A small network was shown many inputs. Here are its activations along a few directions, one row for each input.
Each table varies a few parts of the input and shows all the possible inputs, shuffled.
A made-up example of a description, with smaller parts first: one of 2 separate values, together with either a single point or one of 11 places around a ring or (one of 6 places along a line, together with one of 8 places around a ring).
Shared parts are said once, and a part with two or three values counts as separate values.

Other details of the inputs shift rows strongly along two fixed directions, in all tables alike. That doesn't count.

Rows:
R1: 326,-119,72,220,-90,-622,-196,-2,-416,-50,-69,59,-393
R2: -111,-109,2,204,14,-319,62,1,-210,151,19,104,-150
R3: -590,634,-268,-463,122,844,351,-79,111,-233,564,24,-28
R4: 113,139,-146,37,209,-273,103,144,-161,-126,-146,86,-404
R5: 32,-308,358,298,-475,262,-331,-75,136,412,51,-19,467
R6: -151,-121,205,142,-271,776,-143,40,513,404,-67,-41,605
R7: 250,207,-43,-232,243,-585,84,47,-222,-248,-54,-22,-250
R8: 218,210,28,-9,25,-400,-69,-13,-266,-14,29,40,-392
R9: -662,432,-212,-580,496,521,473,127,417,100,91,-29,174
R10: 231,-119,260,150,-357,295,-558,14,74,222,6,-43,271
R11: -104,140,86,46,70,-395,297,-55,-148,120,94,59,-271
R12: 494,-565,438,272,-304,-131,-704,-104,-53,-23,-243,-65,439
R13: -37,481,-351,-246,304,-82,343,321,-47,-176,15,62,-423
R14: 236,301,-224,-93,-39,-456,521,-330,-407,-481,157,143,-568
R15: -336,260,13,-122,195,438,362,44,331,194,-5,23,76
R16: -240,-205,149,177,-39,766,-200,-1,418,337,-121,32,542
R17: 252,-293,73,137,-305,-826,11,-125,-199,-5,-207,-1,-57
R18: -378,130,-376,-70,288,-32,437,185,-101,44,216,54,-278
R19: -441,403,-394,-338,484,800,290,358,358,-66,132,-19,-71
R20: -405,-10,-393,-249,348,-77,462,182,20,-142,34,-17,-173
R21: -43,-291,146,-92,5,706,-374,121,345,-22,7,-197,527
R22: 435,-132,38,74,-306,-933,22,-564,-645,-545,-24,-170,-258
R23: -446,130,-293,-316,441,-218,430,146,-34,-101,-72,86,-161
R24: 112,-337,200,225,-241,550,-613,-50,220,197,84,-115,356
R25: 349,-688,254,546,-464,84,-413,-217,122,225,-160,24,391
R26: 490,-62,23,99,-92,-900,-137,24,-334,-302,-154,-61,-221
R27: 406,-110,355,181,-262,206,-512,-138,179,128,-178,3,251
Each input here is: one of 3 separate values, together with either a single point or (one of 2 separate values, together with one of 4 places along a line).
Q: The inputs of R7 and R8 match in every part but the choice among 3 separate values. If R26 is changed in the same way as R7 into R8, which row does it become?
A: R10
Q: Change only the choice among 2 separate values in R12. List by row number the other rows that result.
A: R23
Q: Change only the choice among 3 separate values in R12. List by row number the other rows that result.
A: R1, R4
Q: Change only the place on the line of 4 in R18. List by row number the other rows that result.
A: R2, R5, R11
